A small network was trained on made-up records. Each row is its average activation on records with the value named, seen along a few directions.
Values that are neighbours, or in one group, have similar rows; names and order tell nothing.
Strong random noise was added to every row along 4 fixed directions; ignore it. To show where, here is one row again and again, with new noise each time:
[-175  149  220  233  335  253 -135   51   98   89  212  -62  -83 -112
  201]
[ 248 -155  255  234  -98   -8  -11    8  216  453 -150  111  147  217
  465]
[ -84  205  303  510  504   90  197 -513 -278   14 -540  878    6  241
 -100]
[ 105   61  -21 -229 -527 -186  100  190  -89  -90  112 -263  447  175
  -59]
[ 307 -202  139  -77 -527  -90  -85  309  281  379  118 -370  313  179
  461]
[-699  729 -299  -40  682  -14  396 -146 -470 -721  631  -65  129 -338
 -686]


Field FEKIZ:
soliz: [-130  -32  194 -339   24  173 -152  236  -22  -39   77 -546   10 -108
 -128]
suf: [ 215  -20   30  101 -450 -140  -60   66  111  190 -650   99  -36  413
   30]
marat: [ 261   32  574  594  242  668 -584 -285   65 -231 -552  619 -399   -3
  -32]
lader: [ -31 -210   56 -391 -482  117 -610  303   63 -471  420 -468 -141 -508
 -397]
fil: [-305 -103 -620  192  643 -702  869 -247 -181   20   75  258   68  146
 -166]
fik: [   3 -108 -230 -163  626 -147  363 -461 -104  -36  -33  256 -142 -321
 -162]
luz: [  64   66 -114 -480 -755 -128    2  463   88 -131  522 -781  473  -26
   55]
goded: [ 188  205 -587 -404  -75 -396  349  -16  -39 -102  346 -144   -1  141
 -172]
zotaz: [-224  -65 -600 -375 -105 -372  326  328  -82  -57  437 -469  -78 -347
   11]
pok: [ -50  -74 -434  149  237 -118  305 -469  -11  265 -108  656  -51   43
    0]
The values of FEKIZ form a network in which each value has 3 neighbours.
Name the neighbours of suf, in listed order.
Answer: fil, luz, goded
Name the neighbours of lader, in listed order.
Answer: marat, fik, pok

Field VUROZ:
seb: [ -39 -259   44   67  202  400 -281   19   38 -141  -52   35 -285 -337
   97]
nesu: [  41 -233  441   57 -465  204 -400  285  231  403 -477 -208  -56  247
  346]
rasiv: [ 164  -59 -374   15  151 -209  209  192  -38  290  121   13 -194  286
  261]
liviz: [ 526 -121  715  131 -156  285 -247  -67  180  427 -459  168   13  -13
  436]
dumor: [-285  413  271  284  680  184  -79 -252  -79 -123  452  221 -191 -267
 -253]
boki: [  56  251 -505  321  168 -396  681 -401  167  245  281  357  473   81
   39]
pevo: [-357  119 -386 -383  426 -210  405 -172 -190 -233  355 -147  -48 -462
 -381]
lovop: [ 265 -211  122  147 -196  -19  -78  -51    3  317 -701  348  -73  703
  318]
kubu: [-396  -64  352  188  270  178 -211   79   94  -96  -53 -206  -92 -110
   75]
goron: [ 299 -299  110  111 -354  198 -552  101  196  -75 -139  140 -277  -36
  108]
The values of VUROZ form 3 separate groups.
List the group mates of nesu, in the order listed.
Answer: rasiv, lovop, kubu
List the group mates of pevo, in the order listed.
Answer: seb, goron

Field ZUZ:
nurur: [-108  270 -134  230   83  -88  157 -397 -272 -441   55  527  -74 -153
 -482]
sano: [-386  143  553  493  238  566 -544 -113 -117 -380 -180  408 -255  -73
 -180]
ruza: [ 225  275  145 -329 -780  -93  -66   49 -344 -501 -275 -373  381  392
 -435]
zudu: [  41 -202   23 -255  283  264  -85  -67  177  225  242 -142 -103    0
   95]
pavug: [ -96   78 -236  219  218  268 -296  -61  108 -121  109  122 -388 -153
 -153]
lup: [ -73 -170  100   68  280 -288  173 -285  -40   81 -252  332  -50 -214
 -275]
mudin: [ 287  -22 -303  -31  326 -102  264   97  203  157  604 -126   53 -426
  249]
vufuv: [ 333  178 -102  297  243 -287  379 -189  209  598 -114  344  124  517
  406]
kunu: [  48  -45  -36 -160  300  -10   62 -174  -47 -101  156 -109  -43 -270
 -162]
vidi: [ -68 -130 -129   36  128  -60  201  202   37  133 -280  -74 -143  108
  132]
supam: [ -10 -111  223  -71 -340   91 -114  140   -8  398   -6 -143  288   -7
  460]
mir: [-204 -280 -365   45  235 -611  465  200  132  333  372 -311   35   81
  321]
kolub: [-107   98 -158   28   90   74 -111 -157 -131  -25 -626  508 -266   93
  -14]
godi: [-139   61   64  400  726  -23  470  -90  440  444  497  -52   30 -203
  596]
The values of ZUZ form a tree with 3 forks.
How many steps from neighbour to neighbour lead from supam to pavug, at the fewest?
Answer: 4
Name the neighbours of ruza, in listed order.
Answer: vufuv, godi
Name the neighbours of vidi, in listed order.
Answer: mir, kolub
Name the neighbours of mudin, in listed order.
Answer: nurur, kunu

Field LEDET:
fen: [-321  487  633  192  370  865 -610 -242 -174 -325 -126  242 -156 -234
 -428]
nok: [  97  -40  771  507  134  412  -80 -256  -61  129 -516  421   23   62
  372]
kovet: [-254 -262  -20  -46  157   42   94  125   13  481   -6  -14 -272   11
  209]
devet: [-395  -47  179   73  559   53  125 -348 -207   64 -522  441 -117  170
   59]
tetil: [ -19  -98  204  -73   40   81 -165  139 -185 -487  170 -379  -16 -321
 -491]
fefo: [-108  177  235   58 -182  289 -372  317   -1 -288 -452  -61 -353  141
 -256]
deru: [   2 -232 -102 -187  302 -163  165 -228  -94 -141  341  156  -48 -369
 -241]
dep: [  33  -38 -280 -279 -448   41 -393  130   49 -319  220 -207 -146 -277
 -130]
reli: [ -21  225  665  385  -33  392 -481   92   78  -40 -265  216  -35  184
  170]
pufup: [ 145  252 -472 -363   96   48   -4   65   82  -69  299 -221  -42 -326
  -70]
garin: [  50 -393  146  255 -368 -143 -186  226  114  341 -521   96 -146  256
  347]
samo: [ 103   36 -390  102   84 -335  289  119  335  451  606 -416   76  223
  504]
dogi: [  78   18   36  139  559  329 -192  136  392  501  175 -313 -491   -2
  586]
mufi: [ 153 -200  218  237 -447  336 -485  -29   35 -198 -167  351   13   80
    8]
The values of LEDET form a tree with 3 forks.
How many steps from neighbour to neighbour lead from garin to pufup, at the fewest?
Answer: 3
Name the neighbours of fen, in listed order.
Answer: reli
Name the neighbours of deru, in listed order.
Answer: tetil, dep
Name the neighbours of devet, in listed order.
Answer: kovet
